Each row below holds a small network's activations on one input, seen along a few directions.
In each table, some parts of the input vary, and every possible input appears once, in random order.
Descriptions start from the smaller parts, as in this example, which fits no table here: one of 6 places along a line, together with either a single point or one of 9 places around a ring or (one of 2 separate values, together with one of 8 places around a ring).
Shared parts are said once, and a part with two or three values counts as separate values.

Other details of the inputs shift rows strongly along two fixed directions, in all tables alike. That doesn't count.

A family of inputs:
r1: [  1   1   4 -16  -4 -12   8  15  11   7   8]
r2: [ 25 -12   1  -5   6  -7  10  -1  10   7  11]
r3: [  9  -3   0 -12  -8  -7  12  15   2   9  15]
r4: [-48   4 -10  50 -33  28  -1 -26  -4 -30  -2]
r5: [  7  17  -9   9  41   2 -23  34 -87   4 -71]
r6: [-57  14  -6  48 -28  17   1 -33   7 -26  -6]
r7: [  7  -3  16 -17  14 -12  -6   0  10   6  -5]
r8: [ -6  21   4 -23  20   1 -22  10  20   7  26]
r9: [-60  22 -40  59  -5  36 -20 -33  12 -34   9]
r10: [-50 -22  -6  38 -68  19  27 -65  96 -37  71]
r11: [ 11 -13  11 -18   2  -3   3   2   9   2  10]
r12: [ 19 -19   6 -13  -4   2   5   2   7   5  12]
r13: [-26   4 -20  69   5  35 -14 -33 -46 -30 -49]
r14: [ 10  -5   3 -24   3 -12   3  -4  17  -1   0]
r15: [ 18 -15   2 -13   7  -5   5   6   2   3   5]
r16: [  4  -2   8 -16  -8  -5   7  16   3   7  13]
r17: [ 13 -15  15 -18  -3   4   0   2   6   4   9]
r18: [ 13  11  -6   6  19  -5  -1  19 -38  11 -25]
r19: [  9 -11  23 -17   0  -3  -5  -1  10   7  11]
r20: [ 20  -5   3  -5 -10  -2  12  12   1  15  18]
r21: [  6  41 -32  19  80   8 -47  30 -89   6 -77]
r22: [ 17   6  -9  -9  -3 -17  15   6   9  11   5]
r23: [ 12  -6   4 -12 -12   0   9  15  -3  11  14]
r24: [  1   3  16 -16  -8  -7   3  11   4  12  12]
r25: [-44  -2   2  45 -19  26  -5 -43   6 -30  -5]
r26: [-49   8 -26  57 -28  20   8 -30   3 -31  -7]
r27: [ 27 -16   2  -3   3  -5   5   1   9   7  13]
r28: [ 24  -6  -7 -10   6 -15  11  -6  18   5   2]
r29: [ -1  18  -5 -12  19 -10  -7  19 -38   3 -42]
r30: [ 15  -6  -1  -2  22  -1 -11  12 -34   0 -29]
r31: [  6  -5  12 -16 -13   3   4  16  -1   9  13]
r32: [ 11 -14  13 -16   5  -2  -4   6  -1   3   4]
r33: [ 22  -9  -4  -4  12 -14   9   0  14   6   2]
r34: [ 15   2  -7  -3   0 -16  14  11   9  13   8]
r35: [ 17  -8  -6 -19   3 -14   7  -3  17   0   1]
r36: [  2   1  19 -14  -9  -5  -1  12   1  12  13]
r37: [  7   1  14 -25   5 -13   0  -9  18   3  -2]
r38: [  9   3  -7 -18  -8 -16  14   9  11   7   7]
r39: [  0  12  10 -22  -5 -14   4   3   8  10   1]
r40: [18 -4  0 -3 -8 -7 10 12  2 13 19]
r41: [-43   8   1  54   4  36 -26 -33 -47 -30 -53]
r42: [ -4  15  -6 -23  18   2 -19  14  21   5  27]
r43: [ 14 -12  -2 -13   6 -13   7   2  18   3   6]
r44: [  2   1  21 -16 -11   1  -1  11  -2  14  10]
Each input here is: one of 4 places along a line, together with either a single point or (one of 2 separate values, together with one of 5 places along a line).
- Changing only the place on the line of 4 turns r8 into r42. The same change can be made to r37. Which row results? => r14
- Start at r18 and move only the place on the line of 4, one step at a time. The first step leads to r3. Which rows follow, in order? => r16, r24
- Change only the choice among 2 separate values in r32. List by row number the other rows that result. => r4
- Start at r20 and move only the place on the line of 5, one step at a time. The first step leads to r40. Which rows follow, in order? => r18, r34, r22
- Change only the place on the line of 5 in r37. List by row number the other rows that result. => r7, r19, r25, r41

A family of inputs:
r45: [-59  -4  -7  54 -13  35 -19 -25 -20 -43 -25]
r46: [ 18  11  -2 -19 -15 -20   5  11  30  23  49]
r47: [ 16  -7  21 -41 -27 -23   9   4  33  13  39]
r48: [-18 -19  -9  -8 -30  -3  16 -17  41 -20  25]
r49: [ 35   6  14 -25  57 -11 -23  30 -34  27 -23]
r50: [ 12  -1   7 -10  35   2 -32  14 -56  -3 -48]
r51: [ 19  12  28 -32  37 -28 -19  27 -40  23 -44]
r52: [-70  23  -8  64 -19  34 -14 -27 -33 -36 -43]
r53: [-48 -12 -12  92 -30  35  14 -39 -47 -50 -51]
r54: [-58  18 -40  69   3  28  -7 -26 -21 -43 -38]
r55: [ 30 -14   3 -41 -14 -17  15  -7  49   8  33]
r56: [ -3 -37   5  21 -55   8  42 -24  20 -16  31]
r57: [-17 -15 -10  -8 -33   4  19 -22  50 -13  35]
r58: [-14  -4 -30  12 -22   1  15 -15  50 -11  45]
r59: [-15  -6 -26   2 -24   5  21 -15  49 -11  44]
r60: [ 17   9  14 -32 -24  -9  12   3  34  21  43]
r61: [-77  19 -10  67 -19  29 -18 -26 -42 -45 -50]
r62: [ 39  37  23 -36  77 -21 -30  53 -89  38 -85]
r63: [ 67 -28  27 -15  16 -28  22  22 -32  35 -37]
r64: [-58  14 -25  62  -2  31 -12 -32 -27 -45 -58]
r65: [-25  -2   9  -8 -44   7  15 -15  40  -3  42]
r66: [ 37   8   9 -20  59 -15 -28  36 -35  29 -19]
r67: [ 32   0  12 -38  52 -33 -15  22 -30  13 -49]
r68: [ 30  -4  -4 -37  -6 -11  16  -1  42  11  33]
r69: [-66  15 -14  48 -22  26 -12 -26 -35 -38 -36]
r70: [ 23  16  -3 -28  54 -14 -11  40 -47  12 -57]
r71: [ 40  17  -9 -21  67 -31 -17  32 -32  24 -41]
r72: [ 25  28   8 -16  48 -27 -20  36 -39  34 -30]
r73: [ 19 -19  32 -31  -3  -6   0  -8  47  17  40]
r74: [ 39 -13  21 -62  37 -17 -19  49 -34  22 -14]
r75: [-67  30 -26  76 -13  25 -13 -19 -26 -32 -22]
r76: [ 25  -2  24 -48 -26 -18  12   5  43  24  47]
r77: [ 31 -12   4 -31  -4  -3   3   7  36  17  58]
r78: [ 10   4   4 -37 -20 -14  18  21  34  24  52]
r79: [-24   9 -11  14 -35   1  10  -8  35   0  50]
r80: [-24 -18  10   4 -33  20   3 -15  43 -13  42]
r81: [-25   8   3  -1 -39  10  16 -14  36  -1  41]
r82: [-66  31 -11  62 -17  33  -8 -23 -29 -31 -33]
r83: [ 45 -44  10 -18 -42 -15  44   9  18  22  23]
r84: [ 24  26  14 -22  47 -22 -14  33 -39  33 -31]
r85: [-15  -6 -14  -4 -29   9  23 -21  52 -12  40]
r86: [-17  -9   1   0 -28  24   7 -17  39  -8  45]
r87: [-18  -8 -14  18 -22  15  -1 -13  38  -9  54]
r88: [ 55 -42  11 -10 -45 -15  41  -4  21  21  22]
r89: [ 33   9  22 -27  56  -4 -24  25 -38  25 -35]
r90: [-68  31 -23  72 -14  31 -10 -20 -31 -33 -29]
r91: [ 36  15  -4 -26  63 -26 -11  27 -31  22 -42]
r92: [ 32 -11  15 -39  -8  -1   4   3  38  17  51]
r93: [-23  -8  -8  25 -22  13  -1  -9  43 -11  54]
r94: [  2 -37   1  36 -54   6  39 -20  18  -6  11]
r95: [-54  10 -12  58  -9  46 -14 -26 -17 -35 -19]
r96: [ 48 -40  20 -18 -35 -15  39  -2  17   8  32]
r97: [-66   9 -28  66  -3  25 -15 -31 -34 -54 -63]
r98: [ 36   9  12 -34  56 -25 -15  20 -33  19 -57]
r99: [ 20 -28  34 -37  -9 -14   2  -4  52  12  50]
r100: [ 32  -4 -19 -23  -5 -22  12   1  50  12  48]
r101: [ 36 -14   1 -29  -8 -10   2   8  48  20  74]
r102: [ 28  -5 -15 -30  -1 -17  16   1  42  11  41]
r103: [ 39   0  13 -39  40  -3 -28  28 -46  20 -33]
r104: [-21 -18   4  -2 -31  19   4 -20  38 -10  40]
r105: [-20 -11 -11   9 -22  20   5 -12  36  -9  51]
r106: [ 24  18  29 -32  37 -22 -17  26 -36  31 -41]
r107: [ 38  17   6 -32  59 -22 -11  24 -33  23 -51]
r108: [  67   -8   30  -19   68  -25   -4   43 -105   24  -95]
r109: [ 27 -20   3 -43 -14 -26  15  -4  46   2  34]
r110: [-41  20 -23  54  30  35 -30   3 -70 -27 -59]
r111: [-57  19 -44  75   2  24 -11 -26 -16 -42 -32]
r112: [-53  33 -27  69 -13  31 -11 -35 -33 -29 -27]
- What do these inputs look like to the network? => one of 4 places along a line, together with either one of 2 separate values or (one of 3 separate values, together with one of 5 places along a line)
- Changing only the place on the line of 4 turns r61 into r47. The same change can be made to r97. Which row results? => r109
- Change only the place on the line of 5 in r76. List by row number the other rows that result. => r46, r47, r60, r112
- Change only the choice among 3 separate values in r60. List by row number the other rows that result. => r68, r92
- Change only the place on the line of 4 in r72. List by row number the other rows that result. => r46, r75, r79
- Change only the place on the line of 4 in r50. List by row number the other rows that result. => r45, r74, r99
- Change only the choice among 3 separate values in r104. List by row number the other rows that result. => r57, r65
